These are the activations of a small neural network, seen along a few directions. Each row is one input.
Each table varies a few parts of the input and shows all the possible inputs, shuffled.
Descriptions start from the smaller parts, as in this example, which fits no table here: one of 5 places around a ring, together with either a single point or one of 9 places around a ring or (one of 3 separate values, together with one of 6 places along a line).
Shared parts are said once, and a part with two or three values counts as separate values.

Other details of the inputs vary at random and push rows far along two fixed directions, the same in every table; ignore that.

Table:
x1: [  4  -7   3  -9   3  12   8  -6  10  -1  11  -8   2 -15]
x2: [-1  4 20  6 -5 -5  4 11 12 -6 12 -7  7  1]
x3: [  5  -9   0 -11   1  12   7  -2  13  -4   6  -9   1 -14]
x4: [-11  13 -31   6   1 -14  -8 -13 -43  13 -13  23 -16  30]
x5: [ 3 -2 15  4 -3 -6 -3 11 16 -4  5 -6  3  0]
x6: [ 1  0 11  3 -2 -3  3  7 12 -7 -1 -7  4 -2]
x7: [  1  -4   9   5   7   0   6  -1  10  -1  -2  -9  10 -13]
x8: [ 4  0 18  3 -6 -7 -2 14 16 -4  8 -7  4  2]
x9: [-2  5 13  3  0 -2  5  6 10 -9  2 -8  5 -4]
x10: [  4  -7   8   5   3   0   1   2  12   1  -3  -4  12 -16]
x11: [ 4 -2 13  6 -2 -4 -1  5 11 -3  5 -4  8 -3]
x12: [  8 -37 -38  -6  57  24  22 -34   5  24 -69 -14  25 -76]
x13: [ -1   6  29   5 -14  -9   1  21  22 -15  18  -8   2   9]
x14: [ 1 -1 14  4 -8 -6 -5  9 13 -3  2 -5  5 -2]
x15: [  6  -1  14  -3 -11   9  -5   6  11  -4  23   0  -1   4]
x16: [-14  17 -34   5  -3 -12  -9 -13 -47   8 -20  23 -16  26]
x17: [-11  17 -37   4  -6 -17 -10  -9 -49  12 -19  27 -21  39]
x18: [ -5   8 -34   3   0 -14 -15 -14 -40  15 -22  22 -16  28]
x19: [ -2   4  14  -7  -8  11   0   7   8 -12  20  -5  -3   4]
x20: [ -3   8  19   3  -4  -4   6  14  12 -11   9  -8   5   1]
x21: [  4  10  34  -5 -35  -5 -10  25  25 -19  48  -6  -8  24]
x22: [  4  -2  13  -6 -12   8  -8   8  14  -5  19  -4  -4   6]
x23: [ 11 -42 -41 -15  62  41  23 -44   1  28 -54 -13  20 -77]
x24: [ -5  15 -45  -5 -13  -8 -17 -20 -56  15   1  35 -29  43]
x25: [ -7  13 -38   6  -2 -16 -13 -13 -51  17 -16  30 -17  36]
x26: [ -3   6  16   3   0  -4   6  10  13 -10   6  -7   3  -2]
x27: [ 3 -8  1 -8  1 15  2 -1  9 -3  3 -5 -1 -8]
x28: [ -2  -1  12   6   0  -1   4   3  10  -2   1  -7   9 -12]
x29: [ -1   5  12  -9 -11   6   3   6  10 -14  23  -6  -4   3]
x30: [  5  -8   8   4   8  -1   3   2  13   1  -1  -4  10 -13]
Description of these inputs: one of 5 places around a ring, together with either one of 2 separate values or one of 4 places along a line.
- Changing only the place on the ring of 5 turns x6 into x7. The same change can be made to x27. Which row results? => x23
- Which other rows agree with x16 in the place on the ring of 5? List them by row number. => x9, x19, x20, x26, x29

Table:
x31: [  2   6  45  14 -16  -3   3  17  18  -7  52  -2  13  12]
x32: [-15  18   4   0   6   3  19   0 -14 -10  18  -2  -5   9]
x33: [ -5   4 -19  10  -5   8 -21 -14 -35  17  -7  27  -3  17]
x34: [  8 -25 -74  -9  22   7 -15 -42 -47  42 -54  29 -13  -5]
x35: [ -2  -1  -2   4  16  -5  19  -4   8  -7 -21 -11  16 -32]
x36: [ -4  34  36  -1 -63 -15 -12  27  -1 -29  78  12 -16  56]
x37: [ -2  -1 -43   6  -3 -21 -20 -13 -38  24 -41  24 -13  25]
x38: [-13  29   1  -7 -32  -7 -20  21 -21 -19  20  15 -34  63]
x39: [  7  -2  81   4 -14   3   4  52  83 -40  26 -42  19 -15]
x40: [ -4 -13  12   6  32  22  16  -3  25  -6 -39 -24  29 -55]
x41: [ -6  31  -1   4 -31 -39 -10  20 -17 -16  13  14 -25  55]
x42: [  3 -14   2  -8  16  37   6 -13   8   1  -4  -9  15 -35]
x43: [ -3 -16   7   1  19  14  18  -5  26  -6 -38 -24  26 -57]
x44: [  2  -4   1 -12  25   9  25   2  15  -5   1 -17  -3 -14]
x45: [ 24 -27  -7  -6  15   2   3  -8  21  14  -3  -4  10 -29]
x46: [  0 -24 -73  -1  30  18  -7 -51 -53  44 -59  28   2 -30]
x47: [-22  17 -49  -7 -12   3  -7 -22 -58   5 -26  26 -24  23]
x48: [  8  -7  82  -4 -19  -5  -7  27  85 -27  56 -51  12 -21]
x49: [ 10 -11 -21   1  20  -4  -1 -12 -18  24  -1  15  -7  11]
x50: [  5 -12 -31 -18  -3  14  -9 -14 -12  10 -11   8 -15   3]
x51: [ 15 -19  -1   1  12   7   9 -14  11  12  -1  -1  22 -40]
x52: [-20  22 -21  14  13 -15  10 -11 -43   3 -17  14  -7  22]
x53: [  6 -25  14   9  16   8   9  -3  30   7 -29 -19  36 -58]
x54: [-10  17  -9   1  -5   4   3 -11 -36   4  28  18 -12  31]
x55: [  2  10  19 -13 -19  -9   7  23  24 -24  31 -12 -12  13]
x56: [ 18  -6  40   6 -12 -22   2  29  47 -10  20 -17  15  -8]
x57: [ 17 -28  -5 -14  43  26  26 -15  23  11  -4 -19  10 -43]
x58: [-21  28   0   6 -26 -18 -27 -17 -32   2  23   9 -21  38]
x59: [-24  38   6   3 -36  -1 -16  14 -32 -20  24  19 -24  55]
x60: [ 17 -27  20   8  38  -2  21   5  40  10 -13 -25  27 -42]
x61: [  4   0  71  22  -1 -10  18  32  51 -16  39 -27  34 -19]
x62: [  5 -24   6  12  34  18   6  -9  20  13 -39 -15  36 -56]
x63: [ 16 -12  53 -11 -13  25  -1  29  63 -24  39 -29  10 -15]
x64: [  1   3 -13  13   0 -21   0  -8 -18  10 -13  13   9  -1]
x65: [  3 -12   6 -12  21  20  31  -7  28 -12  -8 -25  21 -59]
x66: [-18  45  25  -5 -78 -27 -29  43 -12 -35  57  16 -45  96]
x67: [  4  22  -8 -12 -40 -19 -17  11 -21  -9  44  22 -34  60]
x68: [  3 -18 -66   4  43   1 -13 -34 -44  42 -78  23  -3  -8]
x69: [  7  -8 -23  -1   4   6 -23  -8 -20  21 -13  21 -11  18]
x70: [  4 -23 -21 -14  15  34   9 -26   1  10 -20  -6  12 -47]
x71: [-12  22 -26   7   7 -26   1  -1 -38   4 -13  17 -24  46]
x72: [-11  15 -15   1 -20 -20 -14  10 -18  -7 -18  11 -22  37]
- What do these inputs look like to the network? => one of 2 separate values, together with either a single point or (one of 4 places along a line, together with one of 5 places around a ring)
- Changing only the choice among 2 separate values turns x61 into x60. The same change can be made to x43. Which row results? => x72
- Changing only the choice among 2 separate values turns x34 into x46. The same change can be made to x39. Which row results? => x40
- Start at x61 and move only the place on the ring of 5, one step at a time. The first step leads to x52. Which rows follow, in order? => x32, x54, x31
- Which other rows does x35 become when the place on the ring of 5 takes its other values? List them by row number. => x36, x51, x64, x65
